Each row below holds a small network's activations on one input, seen along a few directions.
Each table varies a few parts of the input and shows all the possible inputs, shuffled.
A made-up example of a description, with smaller parts first: one of 2 separate values, together with either a single point or one of 9 places along a line or (one of 4 places along a line, together with one of 5 places around a ring).
Shared parts are said once, and a part with two or three values counts as separate values.
In the rows, 128 means zero.

A family of inputs:
row 1: [128 113 152 143 130 130 116 114 146 160 148 136 130 127 117 105 142 106
 152]
row 2: [120 124 154 144 115 117 119 132 134 155 143 121 122 134 118 109 129 106
 147]
row 3: [131 117 116  90 164 185 182 135 146  29  43 127 121 137 169 201  95 199
  97]
row 4: [129 160  99 123 102  82 122 153  98 128 143 123 135 121 125 124 130 137
 108]
row 5: [150 119  99 124 146 159  98  86 108 151 161 136 153 102 123 120 136 112
 130]
row 6: [147 135 111 119 136 133  99 106 107 146 153 121 140 103 120 123 126 118
 126]
row 7: [106  93 154 105 152 184 196 146 185  41  36 135 102 160 160 195 119 188
 130]
row 8: [146 147 119 132 127 116 108 121 106 141 137 113 131 116 134 114 103 114
 117]
row 9: [109 130 142 139 105  97 125 149 132 146 144 124 114 138 112 115 142 115
 141]
row 10: [108 142 137 142  96  77 141 160 131 141 134 132 119 148 114 108 147 127
 132]
row 11: [128 101 141 144 143 157 116  94 139 164 154 146 138 128 114 105 151  98
 151]
row 12: [134 155 113 132 119 100 114 140 103 134 139 121 129 123 131 117 115 117
 105]
- What do these inputs look like to the network? => one of 2 separate values, together with either a single point or one of 5 places along a line
- The inputs of row 4 and row 10 match in every part but the choice among 2 separate values. If row 8 is changed in the same way as row 4 into row 10, which row does it become? => row 2
- Change only the choice among 2 separate values in row 1. List by row number the other rows that result. => row 6

A family of inputs:
row 13: [167 160  99 131 133 103  99 110  78 158 154  86 149  82 136 109  89 116
 129]
row 14: [ 95 146 124 113 106 117 203 207 151  58  72 106 106 185 175 187 142 158
  86]
row 15: [ 92 129 116 130  95  60 211 180 131  81  86 117 103 131 141 150 147 168
 111]
row 16: [165 181  90 130 132  81  85  91  77 173 173  98 161 102 141  95  82  99
 136]
row 17: [121  97  96  93 127 198 109  98 134 110 142 162 153 116 114 133 150 157
 132]
row 18: [108  72 173 125 135 164 144 121 178 118  87 111  88 142 131 153 114 124
 165]
row 19: [165 176  95 151 128  86  37 111  75 187 167  91 145  87 113  85 101  69
 117]
row 20: [113 118 167 151 118 112  84 101 156 196 174 123 123 156 115  88 119  58
 190]
row 21: [111 100 189 132 143 153 106 141 188 139 117 132  97 126 135 158 136 121
 169]
row 22: [176 146 120  96 166 145 131 124 128  65  73 119 125 109 164 162  64 171
  88]
row 23: [131 105 105 102 181 229 169  90 130  67  74 179 143 146 141 171 147 168
 119]
row 24: [159 114  91 129 116 162  79  85 101 186 187 182 164 122  86  90 159  89
 138]
row 25: [116 166 129 147  48  32 122 184 100 160 157 146 116 141  97  88 151  94
 117]
row 26: [ 95 155 119 157  79  28 165 180 107 143 152 116 126 126 121  97 160 122
 129]
row 27: [ 93 143 134 127 114  85 216 194 142  53  74 127 110 148 160 163 144 170
  96]
row 28: [109  99 195 113 156 206 146 127 179  78  46 140  80 177 142 172 108 125
 151]
row 29: [153 111  96 110 130 162  84  72 109 167 178 158 150 136  89  99 167 126
 141]
row 30: [177 162 100 102 150 127 106 132  85 128 134 111 123  99 119 108  73 147
 123]
row 31: [ 77 156 141 123  87  54 183 192 141  88 115 121 121 109 131 135 164 157
 105]
row 32: [120  84 101 128 136 182 116  88 101 133 184 144 176 127 110 140 154 135
 131]
row 33: [141  85  98 114 181 197 171  90 154  67 115 163 155 125 154 161 150 166
 115]
row 34: [156 160 116  81 173 183 127 143 127  83  66  86 130 134 175 208  82 149
  74]
row 35: [163 163 112 112 157 122 107 130 110 116 118 106 136  73 160 164  99 160
 115]
row 36: [ 83 140 145 135  66  54 142 192 102 115 138 131 122 155 107 130 136 149
 103]
row 37: [ 99 164 100 184  62  17 111 175  98 163 173 109 123 139 111  61 164  76
 131]
row 38: [143 117  84 156 134 142  87  71  96 208 203 178 159 115 102  45 163  94
 123]
row 39: [111 114 185 172 125 110  71 111 149 221 182 128 100 128 103  66 138  40
 149]
row 40: [136 108 187 154 125 122 125  96 164 176 154 104 115 137 114  80 143  96
 183]
row 41: [103  82 197 151 119 152 116 122 154 147 150 108 123 146 116 127 116 104
 166]
row 42: [117  95 198 123 158 184 155 136 193 102  52 147 101 158 144 145 106 147
 145]
row 43: [133 108  92 126 172 192 162  88 156 108 128 159 150 121 107 171 158 170
 114]
row 44: [165 139 103  96 145 136 127 117 103 105  72 107 121  96 142 153  68 172
 105]
- The inputs of row 21 and row 28 match in every part but one. If row 31 is changed in the same way as row 21 into row 28, which row does it become? => row 14
- What do these inputs look like to the network? => one of 4 separate values, together with one of 8 places along a line
- Start at row 23 and move only the place on the line of 8, one step at a time. The first step leads to row 33. Which rows follow, in order? => row 43, row 17, row 32, row 29, row 24, row 38
- Change only the choice among 4 separate values in row 30. List by row number the other rows that result. => row 32, row 36, row 41

A family of inputs:
row 45: [102 138 138 123  99 101 123 163 127 134 129 107 117 140 130 145 127 145
 116]
row 46: [121  86 115 116 162 186 140 102 136 132 135 144 142 123 122 138 145 131
 139]
row 47: [120  92 125 134 142 162 140 101 144 137 109 138 134 142 134 130 134 132
 128]
row 48: [140 105 125 103 167 174 112 105 139 127 139 118 122 109 129 140 131 131
 137]
row 49: [142 134 121 122 130 142 113 117 118 113 131 117 144 112 156 131 110 145
 132]
row 50: [146 160 110 125 138  99 143 137 103 122 115 132 133 128 121 112 105 133
 103]
row 51: [ 93 107 153 141 105 114 148 134 150 124 121 146 122 167 109 137 160 141
 130]
row 52: [147 142  76 107 138 141 115 114  94 111 131 135 139 104 113 149 122 130
 108]
row 53: [110 104 139 147 115 131 160 142 154 131 110 149 116 147 125 131 145 116
 145]
row 54: [143 143 138 133 127 124 134 128 119 109 130 110 135 133 144 115 103 138
 132]
row 55: [127 131 129 134 112 107 143 159 131 122 135 112 122 119 139 131 113 131
 133]
row 56: [119 157 116 126  99  74 132 154 111  97 139 133 127 134 114 125 142 145
 100]
row 57: [121 118 152 136 138 113 147 145 155 131 124 119 108 122 131 132 129 119
 143]
row 58: [140 125 109 110 134 169 106 117 108 119 133 121 140 103 128 160 113 132
 131]
row 59: [137 154 101 126 106  88 140 151 112 123 125 121 120 130 132 129 130 131
  99]
row 60: [131 126 157 134 145 134 137 121 141 129 103 118 109 133 128 123 111 114
 138]
row 61: [130 113 140 123 152 153 118 108 139 133 111 117 124 118 148 142 120 122
 133]
row 62: [145 153 102 121 140 112 128 112  96 114 123 138 156 109 133 135 117 145
 103]
row 63: [103 128 155 122 113 104 122 145 153 122 116 122  95 144 114 131 144 132
 142]
row 64: [145 151 136 161  86  99  38 105 109 226 216 143 151 116  94  44 153  50
 158]
row 65: [125 121 150 145 139 159 149 129 152 131 112 148 130 154 144 110 134 126
 137]
- What do these inputs look like to the network? => either a single point or (one of 4 places along a line, together with one of 5 places along a line)
